A small network was shown many inputs. Here are its activations along a few directions, one row for each input.
Each table varies a few parts of the input and shows all the possible inputs, shuffled.
Descriptions start from the smaller parts, as in this example, which fits no table here: values(3) and (point or ring(9) or (line(4) and ring(8))).
Shared parts are said once, and a part with two or three values counts as separate values.

Other details of the inputs shift rows strongly along three fixed directions, in all tables alike. That doesn't count.

Table:
R1: [  7  12   1  41  41 -24  17   4  39  28 -62]
R2: [-14  19  13  -4 -43   9 -13 -19 -43   6  49]
R3: [-30   8  19 -50 -74  21  12 -14 -45  10  35]
R4: [ 20   2 -51 -12 -35  66   0  -8  24  23  26]
R5: [-10  20  75  -1  35 -78   8  21  -8 -22 -43]
R6: [ 20   4  24  18  41  -2  48  37  41  28 -35]
R7: [-11  10  30 -43 -65  56   6  10 -50   0  75]
R8: [ -4  17 -16 -25 -33  -8 -42 -26 -11 -26   6]
R9: [  2  -2   0  25  57  10  25  52  33  -7 -30]
R10: [ 22   0 -72  22   4  -7 -54 -41  29  16 -31]
R11: [  6 -13 -39   0 -56  96  -4  -8  17  48  53]
R12: [-21  -6 112   3 -11  12  58  46 -37  40  56]
R13: [ 24 -17 -53 -33   4  16 -30 -43  52  -5 -59]
R14: [ -4  22  69   6  32 -78  30  23 -24   0 -20]
R15: [-24   1  -7 -24   6 -44 -35 -21 -24 -50  -1]
R16: [ 16  22 -17 -14   7 -64 -43 -37 -29 -26  -6]
R17: [ -5 -28  15  -4 -98  13  22  -5 -49 -27  48]
R18: [ -7 -20 -76  18  10   1 -34 -34  24   9 -14]
R19: [ 27   0  -1 -15  24 -37 -53 -50 -30 -24  -1]
R20: [-4 -3 32 18 -6 58 56 30 25 51  9]
R21: [ -2 -17  -8 -39  29 -35 -45 -31 -18 -58  -7]
R22: [-23 -17   9 -19 -11  23  -2 -19 -42  -7  58]
R23: [  -4   -8 -115   -2  -17   35  -16  -33   40    7   -9]
R24: [  2   3  15  47  31 -16  25  24  39  45 -43]
R25: [ -5  42  77  24  32 -58  14  58 -30 -18  -7]
R26: [-20   5 -11 -18  12 -44 -25 -13 -35 -39  -3]
R27: [-39   8   8  50  -9  56  56  54  19  35  34]
R28: [  2 -13  -9 -28  30 -37 -18 -23 -30 -33  15]
R29: [  3 -24 -25  39  44  28  11  25  45  24  -8]
R30: [ 11  -6  22 -48   9 -33 -16 -29 -27 -19 -21]
R31: [ 23  10 -10  20  19  39   3  37  62   4 -29]
R32: [ 41 -35 -11  47  -9  26  40  32  42 -12 -34]
Description of these inputs: values(2) and (point or (values(3) and line(5))).
Changing only the values(2) part turns R24 into R12. The same change can be made to R26. Which row results? -> R9
Which other rows does R9 become when the line(5) part takes its other values? List them by row number. -> R21, R22, R28, R29

Table:
R33: [-10   4 -86 -11 -96  68 -44 -57  -8  23  55]
R34: [ 24  -1  84  35 -23  92 121  92  74  94 -28]
R35: [  24    4 -110   75   15   41    9   19   97   41  -50]
R36: [ -37   35   84  -45   16  -97  -52  -30 -111  -29   51]
R37: [-35   8  79  66 -20  40  97 123  14  11  42]
R38: [ 28 -27   0   4  79 -57 -29 -12  13 -43 -45]
R39: [-67   1  46 -26 -53  39  35   9 -63   1  94]
R40: [ 11 -16 -30  43  50 -77 -28 -17  -2 -41 -54]
R41: [-36 -19 -85 -63 -82  82 -29 -46   6  -1  44]
R42: [  33  -14 -104   17   19   49  -54  -45   60   39  -31]
R43: [  -3   -2    2  -95 -101   27  -10  -77  -29   22    1]
R44: [ 43   4  44  23 108 -59  -7  46  19 -41 -56]
R45: [ 25 -31 -12  -1  80 -80 -45 -57 -27 -49 -35]
R46: [ -24   25   80  -74   12  -83  -36  -16 -101  -75   41]
R47: [-24   8 105  44  22  25  82  90 -21  43  77]
R48: [  32   -1 -102   10  -11   30  -30   -8   56  -23  -48]
R49: [-38   9 -32 -42 -48  25 -10 -34 -37  18  65]
R50: [  55   14   37   43   34  -64   30   20   59   10 -123]
What is each input in this table made of? -> values(3) and (point or line(5))
Changing only the values(3) part turns R36 into R42. The same change can be made to R46. Which row results? -> R44
Which other rows does R43 become when the values(3) part takes its other values? List them by row number. -> R34, R50
Which other rows does R38 become when the values(3) part takes its other values? List them by row number. -> R37, R41
